These are the activations of a small neural network, seen along a few directions. Each row is one input.
Each table varies a few parts of the input and shows all the possible inputs, shuffled.
Descriptions start from the smaller parts, as in this example, which fits no table here: one of 8 places around a ring, together with either a single point or one of 9 places around a ring or (one of 3 separate values, together with one of 6 places along a line).
Shared parts are said once, and a part with two or three values counts as separate values.
In the rows, zero is written as 128.

Other details of the inputs shift rows strongly along two fixed directions, in all tables alike. That doesn't count.

A family of inputs:
r1: [133  33 190 114  85 193 174 182 172 165  71 124  51  27 201]
r2: [160  82 161 108 106 171 138 124 159 153 112 111  64  67 177]
r3: [112  87  66 148  86  97 162 131  40  86 133 140 185 171 116]
r4: [137 102  73 147 103 164 168 106 108 110 164 154 164 140 131]
r5: [155 113 153 124 136  98 143 174 158 151  46 126  65 120 131]
r6: [ 86 147 116 100  92  93 124 122  87  98 133 116 179 173 104]
r7: [116 132 118 146 137 141 153  80 138 150 168 161 177 190 126]
r8: [164  19 168 154 112 188 163 195 168 157  82 125  53  15 193]
r9: [128 229 134  99 206 125  41  75 208 129 224  94 115 141  70]
r10: [ 98 111 116 116  98 105 135 134  70 111 104 158 176 196 145]
r11: [118 149  64 152 104 101 141 125  70 132 102 153 165 159 131]
r12: [114 251 132 101 201  60  23  99 176 105 166  83 111 157  62]
r13: [131 117  49 150  95 158 173  88  75 145 167 179 193 157 137]
r14: [150 176 216 132 203 157  72 149 198 135 172  79  93  24  95]
r15: [117 110  52 149  82 107 162 121  50  81 113 153 175 177 121]
r16: [141  35 204 129 112 197 157 188 171 177  62 154  47  54 228]
r17: [126  92  96 141  85  86 168 129  30  93 132 155 184 151 107]
r18: [108 127 109 147 112  86 155 109  91 124  98 160 169 206 127]
r19: [135 211 194  94 181  98  31 140 189 120 100  47  66  76 116]
r20: [129 237 150 107 225 136  77  88 201 135 211  89 130 157  44]
Description of these inputs: one of 2 separate values, together with either one of 4 places along a line or one of 6 places around a ring.
The inputs of r14 and r17 match in every part but the choice among 2 separate values. If r4 is changed in the same way as r14 into r17, which row does it become?
> r15
Which other rows does r18 become when the place on the ring of 6 takes its other values? List them by row number.
> r5, r6, r10, r12, r19

A family of inputs:
r21: [105 177 113 121 146 135 131  89 114 117 181 144 193 211  89]
r22: [108  53  98 117  56 136 190 117  83 144 124 161 151 154 164]
r23: [111 147 186 118 165 147  95 157 184 140 140 109 107 111 126]
r24: [137 135 139 156 165 139 122 146 166 140 116 129 120 129 134]
r25: [147  40 102 134  65 162 182 152  76 139  88 162 113  86 196]
r26: [129 109 153 132 112 154 132 134 150 126 120 105 108  81 152]
r27: [144 119 129 143 137 134 119 141 155 150  92 137  89 104 176]
r28: [100 156 124 105 137 106 119  80  96 118 207 135 188 187  85]
r29: [113  86  82 132  63  83 153 147  44 104  64 160 146 166 157]
r30: [127 149 111 126 122 146 134 116 106 123 158 108 157 116 121]
r31: [127 137 168  94 156 127  90 139 186 136 138  97  80 109 115]
r32: [138 166 190 118 167 130 105 124 169 155 119 115  95 107 121]
r33: [117 186  71 141 129 120 125  89 108 118 195 131 185 165  81]
r34: [126 172 177 132 154  73  77 163 133 117  78  94 102 106 109]
r35: [130 154  89 140 130 132 115 116 123 126 154 147 143 128 119]
r36: [148  49  60 138  86 120 190 111  92 132 106 171 128 173 150]
r37: [148 139 141 146 148 121 124 137 141 144 137 135 111  88 113]
r38: [152 111 153 151 149 124 135 138 150 158 100 134  94 103 148]
r39: [156 105 117 134 131 132 134 149 160 139 108 130  78  85 122]
r40: [145 128 159 129 146 140 123 139 124 134 140 112 120  80 121]
r41: [141 159 163  99 163 130 102 124 188 143 113 107  77 118 117]
r42: [134  59 120 126  65 148 199 128 111 165  67 163 110 127 187]
r43: [127 150  99 145 137 125 132 104 137 140 140 126 148 156 125]
r44: [ 92 182 101 132 139  74 106 125  81  83 134 124 196 203  80]
r45: [144  26 139 136  77 140 188 133  94 130 103 157 122  96 169]
r46: [131 103 151 126 119 159 112 135 148 119 118 118 104  83 162]
r47: [125 121 164 140 144 158 118 142 157 111 142 113 132 108 127]
r48: [141 137 163 112 155 137  93 131 182 110 141  87  88  89 116]
r49: [127  66  88 118  66 145 185 104  80 144  95 186 144 168 175]
r50: [115 173  81 149 150 128 128 105 111 107 196 149 197 176  74]
r51: [134 157 168 136 172 164 103 163 161 129 140  98 114  82 120]
r52: [102 178  84 110 132  60 102 107  80  78 135 113 169 202  71]
r53: [ 91 163 100  98 128 125 102  81 106 114 199 135 184 191 105]
r54: [153 151 151 114 159 141  98 146 162 124 140  85  87  80 110]
r55: [117 138 144 132 111  87 114 169 122 123  54 104 102 111 141]
What is each input in this table made of?
> one of 5 separate values, together with either a single point or one of 6 places around a ring
The inputs of r42 and r32 match in every part but the choice among 5 separate values. If r43 is changed in the same way as r42 into r32, which row does it become?
> r38
Which other rows does r54 become when the choice among 5 separate values takes its other values? List them by row number.
> r25, r30, r40, r51

A family of inputs:
r56: [135  66 156 141 119 163 155 157 156 145 101 140  93  98 157]
r57: [108 114  93 127 107 110 158 116  62  95 152 148 200 186  99]
r58: [105 178 132 117 133 118  98 126 115 107 148  93 152 144 109]
r59: [146 107 160 120 137 108 111 166 172 142  63 115  51  83 154]
r60: [153  90 158 123 127 134 145 148 162 169  72 124  51  85 159]
r61: [141  57  92 149  93 162 177 139 122 141 106 165 121 113 166]
r62: [135  63 146 139 106 138 157 150 109 139 115 148 125  95 150]
r63: [125 173  90 133 136 117 128  93 119 140 167 145 167 172 103]
r64: [128 145 104 118 133 115 124  94  94 102 184 119 164 143  92]
r65: [112 165 124 123 148 118 127  93 123 133 169 141 169 185  89]
r66: [130 142 162 113 152 164 101 137 179 140 127 106  95  95 153]
r67: [127  83  70 152  69 120 191 137  55 110 107 161 164 147 143]
r68: [113 213 165 113 176 132  65 109 158 112 179  82 141 104 101]
r69: [111 188 131 107 148 108  76 112 136 119 146 113 146 164 117]
r70: [146  43 115 126  88 155 169 143 134 139  99 154  83 101 160]
r71: [126 140  95 120 114  99 132 106  89  92 152 108 171 163  87]
r72: [155 164 180 145 176 147  82 164 181 141 119  90  80  42 135]
r73: [111 125 100 127 120 103 144 104  82 107 142 164 179 201 110]
r74: [118 227 191 114 184 131  58 116 210 148 145  84  94 109 109]
r75: [137  76  97 152  92 121 162 149 103 140  66 162 114 131 169]
What is each input in this table made of?
> one of 4 separate values, together with one of 5 places around a ring
The inputs of r62 and r65 match in every part but the place on the ring of 5. If r64 is changed in the same way as r62 into r65, which row does it become?
> r60
A walk changes only the place on the ring of 5. It starts at r68 and steps to r66. List the rest of the walk in order.
> r74, r69, r58
Which other rows does r57 become when the choice among 4 separate values takes its other values? List them by row number.
> r58, r67, r71
